43	27	49	40	28	42	6	50	38	51	47	63	69	30	31	43
39	47	34	46	39	76	50	46	30	34	31	43	28	55	42	37
57	36	50	38	32	27	55	47	42	46	46	43	50	34	39	42
36	42	46	43	52	36	51	47	46	44	49	50	38	37	49	40
28	46	47	42	35	44	43	39	35	40	25	52	39	38	38	43
33	37	53	41	46	81	21	44	39	39	44	58	40	40	40	43
Rows and columns are numbered from 0.
The bottom entry of the column that holds the smallest entry -> 21
Report the top entry of the column that holds the smallest entry.
6
The entry in row 1 and column 0 is 39
The entry in row 2 and column 0 -> 57
Report the maximum.
81
The entry in the bottom-right corner is 43
The entry in row 2 and column 1 is 36
The entry in row 1 and column 1 is 47
The entry just left of the largest entry: 46
Report the entry in the top-left corner.
43
Report the entry at row 2, column 2.
50
Report the top entry of the column that holds the largest entry.
42
Report the entry directly below the smallest entry.
50
The entry in the top-right corner is 43
The entry just right of 33 -> 37
Report the entry at row 0, column 1.
27
Report the entry at row 0, column 2.
49
Report the bottom-left entry.
33
The entry directly above 53 -> 47
Report the entry at row 1, column 2.
34

A =
[[  4  -2   1  37  25   2  -7  -7   6  -7  -1   0   4]
 [ -5   1  -9 -33  11 -14   3  -1  -5   2   4   7 -10]]
Rows and columns are numbered from 0.
The bottom-left entry is -5
Find the entry at row 0, column 0.
Answer: 4
Find the entry in the bottom-right corner.
Answer: -10
The entry at row 1, column 1 is 1
Find the entry at row 0, column 1.
Answer: -2
Find the bottom entry of the column that holds the largest entry.
Answer: -33

Questions about the grid below.
1) Give the entry in the top-right corner.
2) Give the entry in the bottom-right corner.
3) Give the first entry, reading row by row.
4) Give the 3rd-last entry, reading row by row.
5) Give the entry in the bottom-left corner.
6) Give the fifth-last entry, reading row by row.
7) Give the 2nd entry, reading row by row.
12  10  12  12  14  13
12  10  12  12  29  15
12  10  12  12  12  15
12  10  13  30  13  14
1) 13
2) 14
3) 12
4) 30
5) 12
6) 10
7) 10

X = (-145.825, -26.338, -195.442, -188.840, 198.205, -164.459, -16.426, -61.210)
Which number is the entry just right of -16.426?
A: -61.210
Which number is the minimum?
A: -195.442
Which number is the entry just left of the smallest entry?
A: -26.338

Questions about the row below.
1) What is the second entry from the left?
2) What is the maximum?
3) What is the first entry?
4) What is the entry just right of 1.287?
5) What is the fifth entry from the end?
array([ 1.547, -0.404, -0.961, -1.661, -0.258,  0.433,  1.287, -1.093,
        1.778])
1) -0.404
2) 1.778
3) 1.547
4) -1.093
5) -0.258

Read these off the matrix that follows. Indices start at 0.
1) Give the entry at row 0, column 1.
2) Give the entry just left of -18.
3) Give the entry at row 1, column 2.
4) Give the entry in the top-left corner.
5) Give the bottom-right entry.
6) Give the entry at row 0, column 2.
7) Give the entry just right of 16.
8) Give the entry in the bottom-left corner.
[[ -7  13   6  13   8  14 -29  16  12   6  10]
 [ -7  29 -18  19  23  19 -32  19   2  13  -2]]
1) 13
2) 29
3) -18
4) -7
5) -2
6) 6
7) 12
8) -7

Read these off the grid that follows.
1) Give the 1st entry on the diagonal from the top-right corner.
2) Give the first entry in reading order.
3) Give the fourth entry, reading row by row.
4) Give the entry directly below the smallest entry.
5) Give the smallest entry in the last column.
6) Give the top entry of the column that holds the largest entry.
7) Give the entry in the bottom-left corner.
8) Give the bottom-right entry.
78,31,72,77,66
61,76,28,24,66
6,58,62,58,18
54,80,25,20,63
17,67,50,46,28
61,76,28,24,66
55,79,26,21,63
44,86,21,15,56
32,79,32,26,44
46,85,22,16,57
14,51,67,66,21
35,82,28,23,48
27,43,72,73,29
13,64,55,50,25
1) 66
2) 78
3) 77
4) 54
5) 18
6) 31
7) 13
8) 25

m = [[-23, -8, -17, -23, 28, 7, -1], [-9, -4, 2, -9, 36, 23, -5], [-36, -25, -9, -36, 36, 14, 8], [-4, -19, -1, -4, 17, 16, -8], [-24, -25, -17, -24, 35, 18, 4], [-36, -25, -3, -36, 30, 12, 12], [28, 17, 0, 28, 3, -1, -28], [-1, -8, 3, -1, 37, 19, -4], [-22, 8, -13, -22, 28, 12, 10], [36, 18, 3, 36, 1, -9, -29], [24, 2, 6, 24, 18, 10, -7], [35, 5, 5, 35, 24, -2, -16], [-7, -7, -1, -7, 39, 26, -5], [-24, -22, -19, -24, 32, 21, 6]]
Report the entry just left of 7.
Answer: 28
The entry just left of 16 is 17
The entry just right of the largest entry is 26

arr =
array([[44, 43, 60, 66, 59, 43, 58, 38, 50, 44, 28, 58,  1, 40],
       [45, 46, 64, 49, 58, 44, 68, 36, 43, 36, 42, 42, 21, 38],
       [42, 44, 88, 31, 37, 49, 39, 56, 47, 43, 22, 37, 52, 50],
       [42, 45, 32, 51, 40, 33, 36, 41, 47, 59, 37, 52, 49, 44],
       [43, 45, 25, 46, 45, 74, 34, 61, 32, 21, 72, 39, 27, 48]])
What is the top-right entry?
Answer: 40
What is the fifth entry, reading row by row?
Answer: 59
What is the last entry in the row that holds the largest entry?
Answer: 50
What is the entry just left of the largest entry?
Answer: 44
What is the bottom-right entry?
Answer: 48
What is the 4th entry, reading row by row?
Answer: 66
What is the bottom entry of the column that holds the smallest entry?
Answer: 27
The entry in the top-left corner is 44
What is the third largest entry?
Answer: 72
What is the entry directly below 64?
Answer: 88
What is the entry just left of the smallest entry?
Answer: 58
What is the entry in the bottom-left corner?
Answer: 43
The largest entry in the first column is 45
The second largest entry is 74
What is the second entry on the diagonal from the top-right corner?
Answer: 21
The entry directly below the largest entry -> 32
What is the entry directly above 51?
Answer: 31
The entry just left of 56: 39
The second entry, reading row by row -> 43
What is the smallest entry?
Answer: 1
The third entry in reading order -> 60
The smallest entry in the last row: 21
The third entry on the diagonal from the top-right corner: 37
The entry directly above 74 is 33
What is the entry directly above 33?
Answer: 49
What is the entry just left of 25?
Answer: 45
What is the bottom entry of the column that holds the largest entry?
Answer: 25
